Each row below holds a small network's activations on one input, seen along a few directions.
Each table varies a few parts of the input and shows all the possible inputs, shuffled.
Descriptions start from the smaller parts, as in this example, which fits no table here: line(6) and (point or line(11) or (values(3) and ring(5))).
Shared parts are said once, and a part with two or three values counts as separate values.

Other details of the inputs vary at random and push rows far along two fixed directions, the same in every table; ignore that.

Rows:
R1: [ -5   2 -36  -3  17  -9   6 -14   2  -6   6  -4]
R2: [ -5   7 -25  -9  11  -8  19 -12   4  -4   2   0]
R3: [ -9   6 -21 -22   9 -16  29  -6   0  -8  -6   5]
R4: [ -9   3 -13  -9  11 -14  26  -7   0  -3   0   6]
R5: [  9  -6  34  12 -18  20 -28   5   2   8  -6  -7]
R6: [ -9 -19  24  11 -22  -3  -3   9   2   6  -1 -13]
R7: [  0 -20  22  26 -10   7 -17  -1   6   5   3 -17]
R8: [ -4  -8 -23  -3 -17   8 -29  11 -14   3  -5 -13]
R9: [  5   5  11   7  14   0  15 -17  12  -2   1   2]
R10: [  2   3  18  -3  11  -2  22 -13  13  -1  -4   7]
R11: [ 10  17  16  -5  11   8   6 -10   4   3  -4  15]
R12: [ -6  13 -23 -26   3 -12  16   3 -14   0  -5  15]
R13: [ -9  -1  -4  -7   8 -15  26  -5   0  -2   0   7]
R14: [ 16 -18  31  27  -8  16 -23  27  12  -7  15  -6]
R15: [ 18  15  24  13  19  13  -3 -18   7   4   0  15]
R16: [  4  14 -28  -7  15   4  -2 -10  -7  -1   0   9]
R17: [ -1  15 -14 -10  10  -3  10  -4  -9   1   0  13]
R18: [  8 -20  31  22 -11  17 -23  -4  15   5  -4 -20]
R19: [-10  -4 -12 -12 -26  -1 -13  18 -16   5  -6  -8]
R20: [ -8   8 -41 -12  15  -9  19 -12   0  -8   3  -2]
R21: [  1  19 -32 -16  11   0   6  -7  -8  -2  -1  10]
R22: [  8  14  20  13  19  -1   3 -13   0   7   8  21]
R23: [-10   0 -22 -18 -25   1 -15  17 -16  -1 -10 -12]
R24: [  0 -20   3  15 -13   7 -20   1   5   4  -1 -21]
R25: [-11  -4 -12 -15 -26  -4 -10  19 -17   4  -7  -6]
R26: [-13 -15 -17  -3 -22  -3  -7   9  -3  -1  -2 -22]
R27: [  8  19 -34 -21  14   9  -1 -11  -1  -5  -7   6]
R28: [ 11  13  16  16  21   3  -3 -17   1   6   8  18]
R29: [ -4   2   4   4  14  -9  22 -11   6   0   3   7]
R30: [  3 -16  13   4 -14   0  -5  38   2 -10   9  -2]
R31: [  4   5 -32  -6  19   1   5 -18   8  -8  -3  -7]
R32: [  8   4  31  15  16   0  16 -18  16   1   1   7]
R33: [-17 -15  -9 -13 -24 -10   3  14  -5  -3  -9 -17]
R34: [ 15  18  23   1  15  12   4 -15   8   4  -3  16]
R35: [ 16 -19   9  20  -7  16 -30  28  10  -9  12 -11]
R36: [  2   4  10   7  14  -4  19 -15  10   1   4   6]
R37: [-19 -16 -16   0 -20 -12  -6  11  -7   0   3 -19]
R38: [  9   4  18   8  14   8  10 -20  18  -1   0   0]
R39: [  0  17 -13 -21   8  -7  14  -2  -9  -2  -7  14]
R40: [  0  -6  28  15 -16   7 -17   9  -7  10   0  -2]
R41: [-21 -16 -14  -2 -21 -14  -4  13  -7   0   2 -18]
R42: [ -8 -12 -18  -9 -20   5 -10   6   2  -4  -7 -25]
R43: [ -3 -16   9  11 -17   5 -14   3   4   0  -3 -22]
R44: [ -7   0 -23 -16 -23   3 -17  15 -14  -1  -9 -13]
R45: [  0 -16   8   7 -16  12 -17   1   9   0  -5 -23]
R46: [  1  17 -10 -17   8  -3  11  -4  -6  -1  -6  13]
R47: [ 10   3   5  11  19   6   5 -21  14  -2   1  -2]
R48: [ 5 11 21 10 13 -3  3 -8 -2  7  6 19]
R49: [  1  13  -1 -12   6  -6  12  -2  -7   4  -2  17]
R50: [ 10 -15  29  18 -11   8 -12  32   8  -7  13  -2]
R51: [  9   5  32  10  15   5  16 -19  19   1   0   6]
R52: [ -4   1  13  10  15 -13  18 -12   7   2   7   9]
R53: [-18 -14 -23  -6 -21  -7  -2  11  -7  -2  -2 -21]
R54: [-18  -1 -32 -24 -23  -8  -5  21 -23   0  -7  -7]
R55: [  7  12  31  12  18  -5   7 -11   0   9   7  24]
R56: [  7  12 -43 -17  19  -3  15  17   4 -21  13   9]
R57: [  0 -22  19  28  -7   3 -23  -2   6   6   6 -16]
R58: [ -4  -8  26  -9 -27   3 -11  18  -8   7 -12  -2]
R59: [ -4   3 -22   2  16  -9   9 -15   4  -4   8  -1]
R60: [-19  -4 -28 -27 -24 -13  -1  23 -25   0  -8  -4]
R61: [  0   2   7  15  18  -6  10 -17   9   1  10   4]
R62: [ 10   0  11  18  18   6   3 -21  14   2   5   1]
R63: [-18 -13 -18 -14 -25  -9   1  14  -6  -4  -9 -20]
R64: [  6  -3  29   7 -18  16 -22   6   0   7  -6  -6]
R65: [-17 -21  19   7 -19 -16   1  12  -4   5   1  -8]
R66: [-19 -18  -7 -11 -25 -14   5  16  -7   1  -6 -13]
R67: [  2   2  22  -4  10  -4  23 -11  12  -1  -4   9]
R68: [ -5  -7  10  10 -18   1 -23  11 -11   8   3  -5]
R69: [ 16   9   4  10  17  13 -11 -15   3   5   1  11]
R70: [ 11  15 -23  -7  16   9  -7 -13  -2  -3  -5   6]
R71: [ -5  12 -36 -23  11  -4  22 -13   6 -10  -4  -3]
R72: [ -6  13 -10 -15  10 -16  15  -1 -13   2   1  20]
R73: [  4  18 -45 -18  15   2   1 -10  -7  -3  -2   8]
R74: [ 15  10  11  18  25   7 -11 -19   3   6   7  17]
R75: [  8  13   9   8  15   6   2 -12  -1   4   3  15]
R76: [ -7 -17  24   3 -23   2  -4   9   6   2  -7 -16]
R77: [  2  20 -43 -19  13   0   5  -9  -8  -3  -1   9]
R78: [ 17   6 -27  -1  23   7   1  11  10 -18  14   7]
R79: [  4  -6   9   7 -18  13 -29   8  -6   4  -7 -11]
R80: [  0  -8  40   3 -21   1 -10  14  -8   9  -8   2]
R81: [  2 -22  20  27  -8   9 -21  -2   7   6   2 -18]
R82: [  0   7 -18  -5  12  -3  14 -14   7  -7  -1  -3]
R83: [-10   6 -29 -11  12 -12  23  -9   0  -6   2   1]
R84: [ 23  13  23  11  21  21 -11 -21  12   4  -3  13]
R85: [  7   5 -14 -13  16  -8  21  21   3 -17  11  17]
R86: [  3  18 -12 -15   9  -1   9  -5  -6  -1  -5  11]
R87: [ -8  -5   4 -18 -28   2 -11  20 -11   3 -12  -7]
R88: [ 15  12  37  17  15   9   1 -14   6  10   4  19]
R89: [-11  -5 -35 -10 -17  -2 -25  13 -18   1  -1 -11]
R90: [-15  -6 -13 -16 -26  -8  -7  22 -21   3  -7  -5]
R91: [ 16  10  32  23  19  12  -5 -17   5   8   5  17]
R92: [-11 -21  34  18 -16 -11  -2   8   1   7   4  -7]
R93: [ 25   3  28  23  24  12   2   7  20 -10  19  15]
R94: [ 16   4  11   6  20   1  14  15  12 -12  15  17]
R95: [-16 -13 -35  -7 -17  -5  -7   8  -7  -4  -1 -23]
R96: [  1   4 -22  -2  14  -2  11 -15   6  -3   3  -2]
R97: [  0   1  16   4  12  -8  22 -12   9   2   2   9]
R98: [ -2  -5  22  -5 -26   8 -15  16  -6   6 -10  -6]
R99: [ -7  -8  28   7 -17  -7 -11  13 -12  10   1   4]
Description of these inputs: line(9) and (point or (values(2) and line(5))).
The inputs of R28 and R68 match in every part but the line(9) part. If R15 is changed in the same way as R28 into R68, which row does it become? -> R44
The inputs of R86 and R70 match in every part but the line(9) part. If R51 is changed in the same way as R86 into R70, which row does it become? -> R18
List by row number the other rows that have the line(9) part in common with R46. -> R6, R25, R29, R52, R54, R55, R63, R76, R94, R98
Change only the line(9) part in R9. List by row number the other rows that result. -> R3, R31, R32, R33, R43, R47, R63, R82
Change only the values(2) part in R87. List by row number the other rows that result. -> R10
Change only the values(2) part in R18. List by row number the other rows that result. -> R84

Rows:
R100: [-17  -3 -43 -27 -15 -14   7  19 -13  -9  -3  -9]
R101: [ 14   6  24  20  26   4   9 -18  15   1   8  13]
R102: [-1 -1 11  3  2 -3  8 -5  4  1  0  1]
R103: [  8  16  11   1  26  -2  21 -24   7   3   0  19]
R104: [ 7 -8 48 24  5  3  3 -8 13  6  4  4]
R105: [-13  -4 -41 -18 -17  -5  -9  11 -13  -4  -5 -15]
R106: [-3 -2  7 -1 -2 -5  6  7 -1  0  1  3]
R107: [-5  2 -3 -7 -1 -4  7 -4 -2  1 -4  0]
R108: [  0  -9  44  15 -15   2  -9   8  -1   9  -1   1]
R109: [ -1   4 -40 -15   1   2  -4   5  -4  -9  -1  -6]
R110: [  3 -10  39  19  -4   2  -1  -2   9   6   2  -1]
R111: [-2  6 -8 -7 10 -6 15 -9  2 -2 -1  4]
R112: [  2   9 -13  -4  12   0   4 -11   0  -1   0   6]
R113: [ -6  -8 -34 -11 -16   3 -16  16  -6  -7  -2 -17]
R114: [-10 -15 -11  -1 -24   0 -18  16  -8   1  -2 -19]
R115: [  1  10 -22  -7  15  -3   9 -11   0  -4   2   6]
R116: [  6  11 -11   0  22  -1  12 -15   5  -4   4  10]
R117: [  5 -11  36  21 -11   9 -19   1   2  10   0  -5]
R118: [-11 -18  14   1 -32  -3 -14  25  -9   4  -3 -14]
R119: [ 1  4 15  1  2 -3  7  0 -1  3  0 10]
R120: [  7  14 -25  -8  16   4   2  -9   1  -5   1   6]
R121: [-1  4  4 -3  5 -5 12  1 -1 -1  1  9]
R122: [ -2  14 -14 -16  10  -8  16  -4  -6  -1  -2  14]
R123: [  7   8 -22  -4  16   3   3  -5   5  -8   4   3]
R124: [  2  -4 -11   0  -8   7 -15   8  -2  -2   0  -9]
R125: [ 2  0 25  6  0 -2  4  1  1  4  2  8]
R126: [  3  -5   0   3 -12  10 -20   7  -3   2  -3  -8]
R127: [ 17  21  -6   2  36   7  12 -22  11  -4   6  19]
R128: [  0  -1 -11   1   4   0   0  -2   2  -3   3  -2]
R129: [  3  -8  10   8 -15  11 -23   9  -2   3  -2 -10]
R130: [-12 -23  20   6 -35   0 -18  18  -6   6  -5 -20]
R131: [-4 -1  6 -1 -4 -3  4 -3  0  3 -3 -1]
What do these inputs look like to the network? -> line(4) and line(8)
The inputs of R122 and R126 match in every part but the line(4) part. If R118 is changed in the same way as R122 into R126, which row does it become? -> R124

Rows:
R132: [ -5  -3 -11  -8 -12   1  -9   4  -6   1  -6  -8]
R133: [11  1 25 15 11  7  0 -7 11  1  4  6]
R134: [ 12  10   3   4  24   3  12 -12  10  -4   5  12]
R135: [ -2  -6  -9  -4 -10   2  -8  12  -1  -4   0  -7]
R136: [  8  17 -26  -7  33  -4  23 -17   8  -9   7  14]
R137: [  5   4  16  13  15   1   4 -17   7   4   3   7]
R138: [ -5  -8  -9   0 -10   0  -7   4  -2   0  -1 -11]
R139: [-15   3 -26 -23  -4 -17  21   5  -8  -5  -4   1]
R140: [ -4 -10   7   2 -21   3 -17  15  -7   4  -3  -9]
R141: [  9  -5  45  21  -4  10 -12  -4   5  10  -1   2]
R142: [ 7  5 18  9  9  2  1 -1  2  2  5 12]
R143: [12  6 16  8 15  5  4 -5  8 -1  5 11]
R144: [ -7  -1  -8  -7 -13  -2  -8   7 -11   3  -4  -3]
R145: [  9   2  12  12  15   3   5 -10  10   0   6   6]
R146: [ 8 -2 24 19 12  3  1 -9 10  2  7  5]
R147: [ -7  -7  -7  -4 -17   2 -12   6  -6   2  -6 -13]
R148: [11 -1 36 18  4  8 -6 -3  6  6  3  8]
R149: [  8  17 -10  -4  26   1  16 -20   6  -3   1  13]
R150: [ -6  -3  -7  -6 -13  -2  -9  11 -10   1  -2  -4]
R151: [-14  -7  -5 -12 -14 -13  11  13  -6  -2  -3  -4]
R152: [ 8  1 13 14 17  1  5 -9 10 -1  8  7]
R153: [ -8  16 -58 -33   7  -8  12  -2 -11  -9  -5   2]
R154: [ -4  -4 -10  -7 -11   2  -8   7  -4  -1  -3  -8]
R155: [-13  -8  -5 -11 -14 -13  11  14  -5  -3  -2  -4]
R156: [-10   8 -55 -23   8 -11  11  -2  -7 -10   0  -3]
R157: [ -4  -9  -6  -3 -16   3 -12  14  -3  -2  -2 -11]
R158: [ -3 -14  11   7 -20   6 -17  13  -1   2  -2 -14]
R159: [ -4 -17  20   9 -29   7 -24  15  -4   6  -5 -16]
R160: [10  8 15  7 14  4  4 -8  6  1  2 11]
R161: [ -6  -7  -8  -1 -11   0  -8   1  -3   2  -3 -11]
R162: [ -4 -13   4   5 -20   4 -15  10  -2   2  -2 -15]
R163: [ -3  -3 -15  -9 -10   0  -7  12  -5  -3  -2  -7]
R164: [-17  -6  -3 -13 -18 -13   8   7  -9   3  -8  -6]
R165: [ -3  -5  -8  -5 -11   2  -8   9  -3  -2  -2  -7]
R166: [ -5  -3  -8  -6 -14   0  -9   9  -9   2  -4  -5]
R167: [ -6  -8  -8  -4 -15   2 -11   9  -4  -1  -4 -13]
R168: [ -2  -5  -9  -5 -11   0  -8  15  -6  -3   0  -5]
R169: [  8  -7  42  24  -4  10 -12  -7   8   9   0  -3]
R170: [  3  21 -37 -13  35  -9  25 -23   3  -8   4  15]
R171: [  6  10   3   7  23  -1  11 -20   7   1   4  11]
R172: [ -5   4 -18 -11  -3  -4  -1   8  -9  -2   0   1]
R173: [ -4  -3 -11  -8 -12   0  -8   9  -6  -1  -4  -7]
R174: [ 10  -9  42  25  -2  10 -11  -3  11   6   3  -2]
R175: [  9   3  14  12  15   4   5 -12  10   1   5   6]
R176: [  5  25 -27 -17  29  -4  21 -20  -1  -4  -1  20]
R177: [ -4  -4  -8  -4 -12  -2  -8  16  -8  -2   2  -3]
R178: [ 10   5  12  10  15   4   5 -10  10  -2   5   6]
R179: [ -3   5  22   1   8  -9  21 -10   3   4  -1  12]
R180: [  6  15 -11  -2  27  -1  16 -22   7  -2   3  12]
R181: [ -7  -2  -7  -6 -14  -2  -9  10 -10   3  -3  -4]
R182: [ -2  -1 -22  -7  -1  -1   0   6   0  -7   1  -6]
R183: [11  7 14  7 14  4  4 -6  5  0  4 13]
R184: [ -4 -14  10   7 -21   5 -17   8  -2   4  -3 -16]
R185: [-1  4 27  4  9 -8 20 -9  5  4  0 13]
The inputs of R160 and R143 match in every part but one. If R148 is changed in the same way as R160 into R143, which row does it become? -> R168
The inputs of R183 and R166 match in every part but one. If R142 is changed in the same way as R183 into R166, which row does it become? -> R181
What do these inputs look like to the network? -> line(6) and (point or line(8))
List by row number the other rows that have the line(6) part in common with R154. -> R138, R140, R150, R162, R167, R170, R173, R185
Start at R137 and move only the line(8) part, one step at a time. The first step leads to R161. Which rows follow, in order? -> R169, R147, R132, R141, R176, R144
Start at R155 and move only the line(6) part, one step at a time. The first step leads to R151. Which rows follow, in order? -> R139, R185, R179, R164
